Each row below is a small network's average activation on inputs in which a field has the value named, seen along a few directions.
Related values have similar rows: they may be neighbours, one step apart, or belong to one group.
In the rows, 500 means zero.
Strong random noise was added to every row along 20 fixed directions; ignore it. To show where, here is one row again and again, with new noise each time:
[395 376 523 457 670 594 524 485 595 526 617 474 472 430 553 414 543 445
 448 542 533 741 623 456 595 513 613 596 608 492 490 393 470]
[359 523 423 424 371 420 500 453 453 546 593 375 730 369 572 423 512 419
 585 613 553 426 577 385 502 466 548 714 520 367 378 610 597]
[497 502 431 578 356 381 589 572 497 525 360 475 390 456 471 612 569 454
 395 641 360 368 455 495 680 523 283 438 663 560 519 477 370]
[401 334 623 384 540 326 151 519 617 575 518 766 448 687 410 539 542 412
 646 420 685 668 643 764 423 521 612 528 463 606 490 510 403]
[314 450 407 763 398 335 641 400 571 704 516 561 648 359 664 458 528 351
 533 471 663 549 514 477 550 505 515 553 710 661 617 413 351]
[515 485 610 518 521 588 711 419 564 498 424 489 659 330 528 528 585 757
 569 556 471 563 544 484 724 465 618 640 391 673 475 355 618]
[494 539 734 402 576 509 308 439 394 446 635 424 603 403 515 438 528 566
 608 479 407 536 392 420 420 514 661 695 358 262 494 392 697]
[568 541 472 547 404 497 608 467 407 391 622 527 690 392 531 501 465 473
 490 539 244 549 447 403 685 604 555 440 546 432 535 410 456]
[568 647 584 607 433 333 430 471 345 593 397 496 277 421 534 638 571 501
 449 487 571 414 542 410 455 427 401 693 580 410 502 341 433]
[303 533 556 476 518 479 379 421 468 607 592 371 627 356 624 416 651 557
 731 376 523 561 454 596 415 486 744 557 445 492 320 432 659]
[575 513 412 670 197 361 555 737 554 460 507 414 526 480 456 432 509 399
 195 793 408 602 398 334 580 416 440 329 719 566 608 625 399]
[663 541 689 412 247 433 431 614 264 335 490 720 599 575 446 536 406 539
 590 599 384 553 660 519 509 655 540 543 398 398 604 500 315]
[503 419 642 308 443 518 458 481 572 281 494 582 440 464 323 403 429 337
 683 719 324 267 475 289 428 478 572 736 761 545 544 426 379]
[360 492 585 435 569 544 350 358 433 608 593 423 585 513 641 436 585 464
 398 397 486 610 560 692 593 584 443 532 486 400 500 567 670]
[446 533 668 522 505 466 465 470 464 544 516 544 555 462 490 513 680 460
 423 612 341 521 493 464 484 459 599 711 419 437 447 516 659]
[637 693 737 586 270 498 500 454 175 514 549 683 555 560 515 434 602 668
 293 522 638 630 649 571 619 469 588 539 389 618 613 468 592]
[611 542 681 636 568 620 608 424 470 425 473 451 503 451 594 521 576 577
 451 489 405 604 513 436 609 504 588 529 598 551 639 353 453]
[329 313 533 569 532 450 555 588 594 654 500 410 496 437 507 362 428 441
 405 646 619 519 256 284 382 467 350 525 513 406 640 543 577]
[467 372 540 414 537 716 481 441 582 482 474 335 515 336 611 396 353 477
 582 467 491 608 575 400 348 602 479 588 633 470 571 507 529]
[538 611 375 547 310 534 601 500 364 580 522 630 667 384 537 506 454 553
 516 423 568 585 714 545 391 554 595 580 274 543 404 555 579]
[435 402 499 458 324 292 286 610 587 608 470 489 641 451 472 601 484 541
 602 605 588 688 567 442 340 444 611 523 342 425 289 703 610]
[403 600 553 574 447 663 654 462 298 539 682 303 512 329 640 212 725 501
 423 588 615 582 473 310 548 394 723 585 712 599 496 364 619]


Values of K:
k6: [438 512 385 408 397 429 743 478 518 603 398 620 555 543 498 497 396 624
 452 570 489 489 552 475 586 433 389 478 403 546 299 621 546]
k8: [372 581 520 818 495 375 534 417 537 565 463 564 510 521 499 589 483 465
 449 381 440 350 377 693 521 578 452 256 505 562 614 486 370]
k7: [350 481 308 361 439 635 413 671 380 580 727 489 353 293 416 240 421 561
 402 531 709 735 618 482 346 577 651 388 381 517 319 456 632]
k4: [567 589 619 596 421 514 504 752 395 429 367 407 445 453 467 586 634 644
 547 652 382 442 448 561 448 588 567 539 324 434 562 465 462]
k9: [570 597 456 615 518 702 592 321 202 409 696 726 564 491 454 553 502 408
 489 415 496 471 653 396 477 683 676 409 390 483 521 488 527]
k14: [267 505 788 313 500 432 497 445 473 394 485 491 436 484 462 524 315 704
 360 785 254 492 653 597 889 638 377 505 555 266 394 532 393]
k12: [499 614 634 653 613 653 608 357 565 379 392 444 443 412 451 612 570 543
 572 495 347 246 572 538 496 493 620 597 527 593 522 426 453]
k13: [267 485 482 561 498 372 474 638 669 495 526 431 571 422 420 439 480 532
 688 565 518 363 377 587 409 458 639 440 404 489 398 506 422]
k10: [542 594 278 585 311 385 583 439 369 621 473 367 321 401 574 554 422 455
 157 609 688 478 598 256 672 426 189 470 797 471 495 536 468]
k1: [485 454 481 480 456 354 669 516 637 509 516 709 583 574 579 448 322 416
 436 563 407 706 633 409 580 423 499 524 639 486 434 532 257]
k5: [541 453 530 408 292 357 414 681 580 550 358 475 340 362 397 543 411 691
 336 756 533 711 582 329 479 380 438 515 511 513 335 553 560]
k2: [478 296 479 372 620 663 527 416 507 497 554 562 597 512 502 597 418 524
 660 553 673 624 718 387 502 620 601 522 417 489 402 612 541]
k3: [482 482 491 493 493 681 610 558 462 421 583 646 585 604 376 373 464 413
 407 629 527 363 482 510 404 578 545 504 375 551 648 650 556]
k11: [518 440 199 413 616 446 613 427 569 415 689 566 720 520 563 450 342 347
 681 346 525 477 473 460 600 570 504 473 540 422 545 412 351]
K is arranged as a line.
Name the neighbours of k12, in listed order. -> k8, k13
Name the neighbours of k7, in listed order. -> k9, k5
Name the neighbours of k6, in listed order. -> k4, k10
Name the neighbours of k3, in listed order. -> k14, k2
